Each row below holds a small network's activations on one record, seen along a few directions.
After each row come some of the record's fields: T, F, W, M, J, E, H, U.
A field that a record lacks is left out.
Other fields move the rows too, some of them a lot.
In the rows, zero is written as 500.
Strong random noise was added to every row along 15 fixed directions; ignore it. To show where, here is one row again and again, with new noise each time:
773 479 508 386 366 465 383 393 860 496 487 596 491 548 588 271 376 676 390 837 719 339 439 259 438 504 544 416 621 680
567 566 482 667 584 507 454 492 642 457 410 407 482 552 684 243 419 542 363 447 454 523 375 645 616 320 670 635 513 534
429 615 489 499 551 440 485 497 545 528 578 540 476 477 560 336 475 498 567 357 285 428 335 564 634 235 607 732 419 442
581 524 462 542 454 440 288 594 560 431 372 609 494 448 541 316 488 516 509 431 508 420 596 457 413 413 467 524 558 630
534 725 296 462 465 523 267 453 715 537 458 471 611 732 644 540 187 904 339 624 725 374 528 684 488 538 757 789 720 570
462 611 498 450 687 273 603 503 470 412 584 373 655 372 622 639 354 213 521 432 633 528 278 412 374 387 436 710 528 550
462 618 527 681 647 588 433 696 571 494 451 514 459 416 485 208 574 509 596 403 438 216 608 394 314 423 503 622 553 604
759 741 432 416 382 564 662 529 375 389 577 416 585 718 689 409 559 461 533 637 628 668 547 629 499 453 615 504 620 522
532 640 541 625 402 265 570 628 364 447 441 418 585 576 500 747 464 456 563 361 520 514 831 652 360 571 393 441 390 454
678 560 619 434 536 487 523 489 335 576 450 339 353 563 675 207 630 246 377 550 514 599 468 503 544 524 416 357 562 499
594 616 414 728 627 654 505 736 346 425 424 598 643 405 366 312 580 286 537 246 564 555 683 508 331 569 360 440 559 380
351 116 621 547 352 641 399 425 616 612 566 538 474 548 509 555 556 649 424 566 249 541 333 543 731 645 718 400 504 436
329 313 636 577 655 628 536 627 326 317 538 357 593 352 553 689 653 345 478 451 512 631 513 381 371 744 536 652 588 686
686 672 663 658 454 353 517 608 497 357 377 475 666 598 566 429 536 490 473 362 470 540 834 571 529 638 543 408 577 466
459 458 621 427 561 409 123 381 456 767 438 478 470 527 448 505 414 520 228 395 503 478 604 477 624 886 467 499 652 397
529 314 780 759 519 387 629 566 694 305 444 485 538 381 474 475 539 480 358 415 393 505 643 368 491 617 440 435 209 575
698 763 487 611 681 579 814 508 741 485 537 447 401 422 506 165 463 562 568 696 636 263 423 317 382 233 488 596 423 491

476 371 326 634 491 468 370 514 374 699 482 525 529 454 279 799 431 335 551 444 638 545 565 538 369 579 328 292 542 376 | {T: t3, F: f1, W: w2, M: m2, E: e2, H: h1, U: u2}
234 523 467 578 733 494 170 575 464 621 408 649 508 282 349 479 433 464 498 228 318 284 590 437 444 614 455 692 575 432 | {T: t5, F: f1, W: w1, M: m1, J: j2, E: e1, H: h1, U: u2}
409 462 516 525 513 510 611 595 590 165 346 538 532 494 638 535 438 702 325 434 503 607 552 649 533 541 522 743 291 537 | {T: t1, F: f2, W: w1, M: m1, J: j2, E: e2, H: h2, U: u2}
757 473 889 347 470 374 707 386 696 216 395 513 585 436 621 266 588 513 382 683 464 572 544 224 759 584 530 340 561 547 | {T: t3, F: f2, W: w2, M: m2, E: e1, H: h1, U: u2}
625 457 547 483 431 406 389 212 297 761 555 325 328 523 520 503 579 403 517 537 431 618 434 528 653 523 527 377 621 449 | {T: t2, F: f2, W: w2, M: m1, J: j2, E: e2, H: h2, U: u2}
554 551 476 303 383 284 371 548 355 461 451 526 722 569 558 624 433 297 527 403 629 568 503 486 392 577 377 360 747 511 | {T: t2, F: f2, W: w2, M: m1, J: j2, E: e2, H: h2, U: u1}
516 493 363 598 399 663 473 566 442 380 380 577 374 404 472 439 654 722 724 489 436 522 614 571 483 263 581 621 529 596 | {T: t1, F: f2, W: w2, M: m1, J: j1, E: e1, H: h2, U: u2}
750 598 564 436 391 280 523 401 616 281 552 661 570 482 460 524 528 564 551 517 559 640 685 391 605 489 513 574 407 573 | {T: t1, F: f2, W: w1, M: m2, E: e2, H: h1, U: u2}
479 442 443 603 331 334 469 578 529 463 618 409 436 608 618 477 550 378 528 415 465 473 470 608 319 242 459 536 231 768 | {T: t2, F: f2, W: w1, M: m1, J: j1, E: e2, H: h1, U: u2}
360 471 513 684 668 600 334 561 330 506 496 371 397 459 452 559 625 474 488 362 448 553 701 559 441 651 554 700 510 620 | {T: t3, F: f2, W: w1, M: m2, E: e1, H: h1, U: u2}
385 571 626 434 486 375 579 599 592 317 398 562 447 419 516 508 557 659 591 480 364 374 638 443 572 358 502 632 387 609 | {T: t3, F: f2, W: w1, M: m2, E: e1, H: h1, U: u2}
208 504 523 384 711 447 473 559 411 656 536 420 603 531 526 786 390 360 414 450 536 414 380 562 477 769 468 601 651 329 | {T: t1, F: f1, W: w1, M: m2, E: e2, H: h1, U: u2}
547 358 343 278 410 631 486 515 332 622 362 652 485 463 418 626 453 381 467 671 678 639 399 499 525 622 260 146 646 270 | {T: t5, F: f1, W: w2, M: m2, E: e2, H: h1, U: u2}
580 429 503 644 477 470 450 450 469 452 401 514 575 435 601 361 592 339 640 384 345 653 330 605 713 282 658 346 759 444 | {T: t2, F: f2, W: w1, M: m2, E: e2, H: h1, U: u2}
596 732 437 478 586 467 551 482 496 414 549 491 606 519 593 396 445 426 566 505 536 571 355 553 585 303 636 665 638 518 | {T: t3, F: f2, W: w2, M: m2, E: e2, H: h1, U: u2}
525 487 436 395 553 488 390 399 709 405 315 547 448 435 636 314 398 675 465 554 504 493 247 491 744 176 687 630 711 598 | {T: t2, F: f2, W: w1, M: m2, E: e2, H: h1, U: u2}
699 512 415 726 435 385 457 432 413 462 406 364 364 451 615 392 597 385 675 504 428 606 512 581 486 187 597 435 565 663 | {T: t5, F: f2, W: w2, M: m1, J: j2, E: e2, H: h2, U: u2}
321 451 642 438 613 349 484 460 398 514 458 388 564 398 559 629 560 437 613 328 396 532 415 505 625 505 558 559 666 441 | {T: t4, F: f2, W: w1, M: m1, J: j1, E: e2, H: h1, U: u2}
581 459 632 463 463 496 628 489 476 603 581 463 424 509 444 527 635 462 569 661 485 467 581 361 447 614 415 327 473 483 | {T: t3, F: f1, W: w2, M: m1, J: j1, E: e1, H: h2, U: u2}
559 429 669 348 439 490 577 351 576 569 609 329 321 615 549 539 547 637 297 752 546 549 466 436 672 566 558 482 352 621 | {T: t5, F: f2, W: w1, M: m2, E: e2, H: h1, U: u2}
262 251 525 429 288 530 354 574 702 405 537 665 557 650 622 623 478 720 422 512 325 489 410 621 615 531 705 611 382 622 | {T: t1, F: f1, W: w1, M: m1, J: j1, E: e2, H: h1, U: u1}
471 283 471 619 689 271 272 284 459 647 526 403 545 291 472 708 429 138 487 319 531 700 208 418 563 477 471 490 629 497 | {T: t2, F: f1, W: w1, M: m1, J: j2, E: e2, H: h1, U: u1}
484 352 546 583 367 609 457 597 729 502 661 725 641 570 240 465 518 683 445 462 501 322 705 332 336 815 416 441 245 532 | {T: t4, F: f1, W: w2, M: m1, J: j2, E: e2, H: h2, U: u1}
348 511 562 580 620 523 598 644 316 606 468 375 361 434 501 322 638 306 574 332 355 377 466 520 417 386 357 465 428 464 | {T: t3, F: f2, W: w2, M: m1, J: j1, E: e2, H: h2, U: u2}
697 526 349 603 287 713 644 607 685 257 608 724 900 694 477 423 434 599 535 537 563 619 470 567 502 560 710 376 600 422 | {T: t5, F: f2, W: w2, M: m1, J: j2, E: e2, H: h2, U: u1}
529 674 497 253 534 502 460 489 390 471 642 451 484 590 599 367 541 444 419 498 556 518 435 467 534 453 516 757 533 654 | {T: t3, F: f2, W: w2, M: m2, E: e2, H: h1, U: u2}
592 392 401 626 485 586 108 412 500 571 612 420 477 541 487 431 491 510 308 507 677 546 569 417 342 713 550 646 548 829 | {T: t5, F: f2, W: w2, M: m1, J: j1, E: e2, H: h2, U: u2}
382 648 501 375 671 512 580 555 467 474 527 324 509 570 745 499 438 423 421 597 552 427 336 555 495 441 598 700 598 597 | {T: t5, F: f1, W: w1, M: m2, E: e2, H: h1, U: u2}
455 284 705 572 425 573 389 601 457 305 469 559 668 380 466 579 703 537 624 474 442 447 706 250 384 802 555 423 754 727 | {T: t2, F: f2, W: w2, M: m1, J: j1, E: e2, H: h2, U: u2}
662 304 443 689 486 605 363 260 647 498 627 510 408 418 396 415 517 581 380 509 601 683 453 386 524 543 565 582 345 674 | {T: t2, F: f2, W: w1, M: m1, J: j2, E: e2, H: h1, U: u1}
475 238 327 700 741 883 665 454 473 303 492 596 498 196 239 606 485 460 270 473 702 870 372 430 510 605 401 672 264 410 | {T: t1, F: f2, W: w2, M: m2, E: e2, H: h1, U: u2}
485 457 592 542 392 156 557 254 665 644 675 477 308 472 428 732 450 607 576 516 319 431 517 498 590 328 534 623 82 512 | {T: t1, F: f1, W: w1, M: m1, J: j2, E: e2, H: h1, U: u2}
374 687 298 369 724 721 577 662 258 361 371 452 418 459 590 582 455 462 354 545 613 596 519 652 426 472 412 770 480 500 | {T: t5, F: f1, W: w1, M: m2, E: e1, H: h1, U: u2}
402 294 695 729 585 364 506 465 720 340 631 410 729 454 525 690 445 472 457 392 471 504 453 353 453 641 686 605 482 695 | {T: t3, F: f2, W: w1, M: m1, J: j2, E: e2, H: h1, U: u1}
285 436 782 361 350 400 489 688 580 515 331 645 435 557 612 338 671 612 674 425 94 229 577 534 651 447 494 308 521 393 | {T: t4, F: f1, W: w1, M: m1, J: j1, E: e1, H: h1, U: u1}
463 234 613 596 357 121 359 396 843 408 349 563 516 432 580 613 348 596 470 434 359 497 352 521 662 286 572 405 310 583 | {T: t4, F: f2, W: w1, M: m1, J: j2, E: e2, H: h1, U: u1}
452 498 450 422 421 428 434 382 604 567 551 723 569 407 381 531 413 611 700 390 345 442 363 494 708 322 571 515 560 309 | {T: t2, F: f2, W: w1, M: m2, E: e2, H: h1, U: u2}
360 375 536 453 524 471 520 488 553 375 584 495 533 408 509 693 537 557 564 524 457 538 445 412 530 434 579 687 423 686 | {T: t4, F: f1, W: w1, M: m2, E: e2, H: h1, U: u2}

Here are new rows. What are their fields?
410 387 297 486 492 594 92 341 522 872 752 482 510 581 391 539 367 472 422 499 613 429 278 443 428 647 594 619 657 583 | {T: t5, F: f2, W: w2, M: m1, J: j1, E: e2, H: h2, U: u1}
488 475 563 685 646 501 807 479 749 339 456 500 490 267 436 547 400 580 520 640 509 355 460 324 415 375 440 566 300 534 | {T: t2, F: f1, W: w2, M: m2, E: e1, H: h1, U: u2}
659 460 390 545 477 358 365 274 278 812 603 448 378 429 322 740 569 237 632 471 643 730 536 470 498 506 385 364 534 425 | {T: t1, F: f1, W: w1, M: m1, J: j1, E: e2, H: h1, U: u1}
483 484 388 506 544 659 574 467 542 526 466 644 668 466 402 541 381 534 461 459 556 640 340 562 685 536 566 404 622 186 | {T: t5, F: f2, W: w1, M: m1, J: j1, E: e2, H: h1, U: u1}
612 532 555 472 663 334 615 176 502 747 687 467 354 283 335 587 543 304 688 614 448 496 293 249 653 344 456 476 518 366 | {T: t2, F: f1, W: w1, M: m2, E: e2, H: h1, U: u2}
358 429 487 286 419 574 210 614 461 608 654 688 557 576 393 412 557 451 464 383 383 400 448 439 517 588 484 502 524 546 | {T: t5, F: f2, W: w1, M: m2, E: e2, H: h1, U: u2}
555 488 593 489 352 268 352 443 795 494 694 732 587 507 406 456 464 539 534 462 429 307 580 267 440 522 458 548 286 670 | {T: t2, F: f1, W: w1, M: m1, J: j1, E: e2, H: h1, U: u1}
500 619 539 617 655 488 525 599 380 400 419 509 456 350 468 420 671 368 619 321 445 488 651 463 419 462 430 624 483 526 | {T: t1, F: f1, W: w1, M: m1, J: j2, E: e2, H: h1, U: u2}
648 654 708 464 504 330 708 481 501 476 483 87 453 794 896 422 513 364 334 746 579 494 485 627 528 567 628 368 620 640 | {T: t5, F: f2, W: w1, M: m2, E: e2, H: h1, U: u2}
333 607 421 492 561 520 497 536 408 691 539 491 611 577 390 647 380 560 536 344 486 458 452 665 512 553 509 527 581 229 | {T: t3, F: f2, W: w2, M: m1, J: j2, E: e2, H: h2, U: u1}
775 610 507 846 474 519 512 442 637 433 496 429 523 605 483 302 461 521 367 460 399 581 650 627 623 402 670 451 383 502 | {T: t5, F: f2, W: w2, M: m2, E: e1, H: h1, U: u2}
421 405 711 762 619 318 562 590 743 281 323 463 569 219 484 593 449 640 611 457 492 241 634 251 313 463 477 553 502 714 | {T: t3, F: f2, W: w2, M: m1, J: j1, E: e2, H: h2, U: u2}
361 604 435 529 699 465 599 596 523 642 628 504 564 449 441 391 396 238 606 359 482 305 237 491 371 389 383 568 482 316 | {T: t1, F: f2, W: w2, M: m2, E: e2, H: h1, U: u2}
519 285 525 440 281 440 176 534 335 534 368 600 527 535 573 518 624 335 542 414 332 655 510 599 678 514 559 200 765 500 | {T: t5, F: f2, W: w1, M: m2, E: e2, H: h1, U: u2}
334 191 648 451 446 636 554 477 488 663 439 532 215 301 434 507 774 548 779 712 267 375 396 282 608 461 524 245 642 461 | {T: t5, F: f2, W: w1, M: m1, J: j1, E: e1, H: h1, U: u1}
649 729 282 389 461 520 542 372 470 747 622 495 478 586 484 403 325 429 588 641 562 424 301 569 549 266 528 415 622 297 | {T: t5, F: f2, W: w2, M: m2, E: e1, H: h1, U: u2}
547 731 460 105 613 639 523 495 557 507 719 777 473 473 390 114 578 493 443 503 548 373 377 204 530 457 371 748 401 492 | {T: t2, F: f1, W: w1, M: m1, J: j2, E: e2, H: h1, U: u1}
406 611 479 524 741 610 439 565 433 669 345 322 318 477 466 358 464 558 389 492 576 324 527 511 481 465 463 564 607 493 | {T: t5, F: f2, W: w2, M: m2, E: e2, H: h1, U: u2}
610 499 451 530 357 425 440 584 471 429 501 465 520 647 659 456 554 328 546 557 537 546 546 609 382 462 531 397 570 633 | {T: t1, F: f2, W: w1, M: m2, E: e1, H: h1, U: u2}
